B = ((-4, 10, 7, -1, 9, -10, -7, -8, -1, -3, 0, 1, -10), (-8, 2, -18, 11, -6, 21, -1, 10, 4, -3, 6, -9, 18), (-34, 59, 10, 14, 38, -11, -19, -25, 3, -18, 7, -6, -30), (-25, -4, -9, 7, 9, -31, -52, -17, -10, -6, 20, -21, 8), (-19, -7, -9, 6, 6, -26, -45, -11, -10, -5, 17, -16, 11), (32, -50, -1, -16, -28, -2, 12, 19, -6, 14, -7, 12, 21), (3, 7, -4, 5, 1, 14, 3, 15, 0, -7, 0, 12, 14), (-16, -20, 15, -15, 4, -61, -27, -55, -4, 19, 5, -42, -48), (19, -2, 4, -5, -9, 22, 33, 15, 6, 4, -12, 16, 1), (-17, 52, 15, 8, 31, -3, -3, -12, 3, -16, -1, 9, -25), (-20, -5, 2, -1, 9, -38, -37, -29, -7, 2, 12, -24, -15), (-36, 23, -48, 38, 2, 47, -32, 29, 3, -24, 26, -14, 59), (16, 1, -3, 1, -9, 31, 28, 24, 5, -1, -8, 18, 15))
Rows and columns are counted from 1.
row 1 col 1: -4
row 5 col 3: -9
row 6 col 4: -16
row 4 col 6: -31
row 7 col 8: 15
row 3 col 8: -25
row 3 col 7: -19
row 6 col 3: -1
row 11 col 2: -5
row 12 col 3: -48
row 9 col 13: 1
row 7 col 11: 0
row 12 col 11: 26
row 10 col 5: 31
row 4 col 4: 7
row 8 col 12: -42
row 7 col 10: -7
row 11 col 5: 9
row 4 col 5: 9
row 9 col 12: 16
row 3 col 5: 38
row 9 col 2: -2
row 5 col 6: -26
row 8 col 8: -55
row 4 col 9: -10
row 13 col 10: -1
row 9 col 11: -12
row 11 col 10: 2
row 4 col 1: -25
row 7 col 9: 0
row 9 col 10: 4
row 13 col 11: -8
row 5 col 2: -7

grid =
[[ 11 -25  17  18  75 -30 -31  14]
 [ 11 -25  17  28 -10  41  13  14]
 [ 11 -25  17  28  23 -14  -4  14]
 [ 13   9 -20  28  23 -21 -32  14]
 [ 11 -25 -37  28  23 -39 -14  14]
 [ 11 -25  17  28  23 -14  -4  14]
 [ 11 -26  17  28  27   7  -4  14]
 [ 11 -25  -7  28 -27 -14  -4  14]
 [ 11 -25   5  28  23 -14 -61  14]
 [ 11 -19   0  14   7 -14 -27  14]
 [ 11 -25  17  28  23  71  27  14]
 [ 11 -25  17  28  24 -14  -4  14]
 [ 11 -25  17  28  23 -14  -4  14]
 [ 11 -25  17  28  23 -14  -4  14]]
Indices start at 1.
(1, 1) -> 11
(13, 3) -> 17
(11, 7) -> 27
(14, 3) -> 17
(2, 2) -> -25
(14, 4) -> 28
(8, 4) -> 28
(13, 6) -> -14
(5, 4) -> 28
(10, 7) -> -27
(8, 8) -> 14
(12, 2) -> -25
(8, 3) -> -7
(8, 2) -> -25
(9, 7) -> -61
(12, 7) -> -4
(6, 6) -> -14
(9, 8) -> 14
(9, 3) -> 5
(2, 6) -> 41
(6, 3) -> 17
(6, 1) -> 11
(1, 4) -> 18
(2, 3) -> 17
(12, 1) -> 11
(4, 5) -> 23
(8, 5) -> -27
(7, 8) -> 14
(1, 5) -> 75
(13, 8) -> 14
(1, 7) -> -31
(11, 4) -> 28
(3, 7) -> -4
(3, 6) -> -14
(14, 6) -> -14
(13, 2) -> -25

X = ((1, 5, 5, 1), (4, 2, 3, 2), (3, 2, 4, 1), (1, 2, 6, 4), (5, 1, 8, 1), (4, 2, 4, 1), (7, 4, 1, 1), (4, 3, 1, 4), (4, 4, 1, 3))
Indices start at 1.
(1, 1) = 1
(5, 4) = 1
(1, 4) = 1
(5, 2) = 1
(4, 1) = 1
(8, 4) = 4
(5, 3) = 8
(9, 3) = 1
(3, 4) = 1
(4, 3) = 6
(2, 2) = 2
(2, 1) = 4
(3, 2) = 2
(6, 3) = 4
(8, 1) = 4
(5, 1) = 5
(6, 4) = 1
(7, 2) = 4

x =
10,14,-34,25,-5,-4,32,-9,-7,18,-10,34
-67,31,42,-32,74,58,-49,-6,6,-44,-20,-35
Rows and columns are counted from 1.
(1, 1) = 10
(2, 11) = -20
(2, 1) = -67
(1, 5) = -5
(1, 12) = 34
(1, 3) = -34
(2, 4) = -32
(2, 5) = 74

m =
[[  1.57   2.85   1.78   1.68   2.37   2.17   2.89   2.02   2.28   2.57]
 [  1.77   2.42   1.98   3.65   2.16   1.96   1.94   1.52   3.84   2.18]
 [  1.84   1.92   1.69   2.71   1.17   2.28   2.34   1.54   1.96   1.56]
 [  1.70   1.29   2.39   2.27   2.14   1.63   0.73   2.71   2.92   1.57]
 [ -2.63   3.89  18.61   2.58 -12.53  -5.18 -11.49 -17.54   4.63   0.39]
 [  1.68  21.91  19.31  16.68  -1.83   2.69 -15.99   3.29  21.67 -11.28]
 [  2.46   2.28   2.32   2.03   2.59   2.40   2.44   2.73   2.21   2.14]
 [  2.77   2.66   2.24   3.07   1.09   2.44   3.17   1.86   0.73   1.41]]
Rows and columns are counted from 1.
row 1 col 1	1.57
row 5 col 6	-5.18
row 1 col 10	2.57
row 4 col 9	2.92
row 1 col 5	2.37
row 6 col 2	21.91
row 8 col 5	1.09
row 7 col 10	2.14
row 6 col 8	3.29
row 2 col 4	3.65
row 7 col 4	2.03
row 8 col 1	2.77
row 4 col 2	1.29
row 3 col 4	2.71
row 2 col 9	3.84
row 3 col 6	2.28
row 2 col 3	1.98
row 3 col 10	1.56
row 6 col 9	21.67
row 1 col 6	2.17
row 2 col 2	2.42
row 2 col 7	1.94
row 6 col 1	1.68
row 4 col 7	0.73
row 1 col 4	1.68
row 8 col 3	2.24
row 6 col 7	-15.99
row 1 col 2	2.85
row 4 col 3	2.39
row 8 col 8	1.86
row 3 col 9	1.96
row 5 col 8	-17.54

arr =
19, -8, 55, 49, -17, 8, -41, -33, 5, -22
25, 5, 60, 51, 18, 2, -53, -41, -13, 10
-35, -14, -57, -52, -37, 1, -2, 30, 55, -3
-10, 19, -38, 33, 8, 29, -56, -48, 34, 42
-40, 40, -22, -7, 10, 18, -42, -5, -4, 62
37, -40, -2, 7, -4, -19, 4, 12, -21, -16
-43, -55, -33, -59, -32, -9, 17, 39, 64, -33
32, -48, -18, -33, -42, 0, 13, 7, 46, -20
50, -13, 56, 40, -27, -13, 12, -20, 13, -60
-6, 26, 11, 19, 26, -38, 61, 59, -24, 14
-38, 11, -8, 24, 31, -41, 55, 48, -32, 30
1, 34, -13, 14, -8, 33, -46, -25, 16, 46
0, -43, 59, -13, -27, 17, -26, 15, 29, -63
-43, 34, -41, 1, 3, 6, -17, -3, -26, 20
-1, 4, 21, 8, -8, 22, -50, -11, 51, -44
Indices start at 1.
(1, 1) = 19
(6, 9) = -21
(13, 6) = 17
(15, 9) = 51
(14, 9) = -26
(6, 4) = 7
(8, 10) = -20
(3, 5) = -37
(2, 5) = 18
(5, 5) = 10
(10, 1) = -6
(6, 5) = -4
(13, 3) = 59
(4, 6) = 29
(6, 3) = -2
(12, 5) = -8
(8, 3) = -18
(13, 4) = -13
(14, 8) = -3
(5, 7) = -42
(12, 7) = -46
(9, 7) = 12
(15, 5) = -8
(3, 6) = 1
(8, 8) = 7
(8, 4) = -33
(2, 6) = 2
(3, 10) = -3
(9, 8) = -20
(8, 6) = 0
(11, 2) = 11
(14, 4) = 1
(11, 4) = 24

a =
[[117  70  76 148 151 211  79 117 119 104  53 120 106 160]
 [108  96  95  78 100 160  82 119  98 111  80 157 140 135]
 [109  49  46  34  69 223  22  99  89  98  23 202 131 139]
 [118  91  89  87 105 177  78 116 110 113  79 161 133 138]]
Indices start at 1.
(1, 1) => 117
(3, 2) => 49
(4, 3) => 89
(3, 14) => 139
(4, 7) => 78
(1, 3) => 76
(3, 8) => 99
(3, 3) => 46
(3, 7) => 22
(1, 14) => 160
(2, 12) => 157
(4, 14) => 138
(4, 13) => 133
(3, 1) => 109
(3, 9) => 89
(2, 5) => 100
(2, 13) => 140
(3, 6) => 223
(1, 12) => 120
(2, 1) => 108
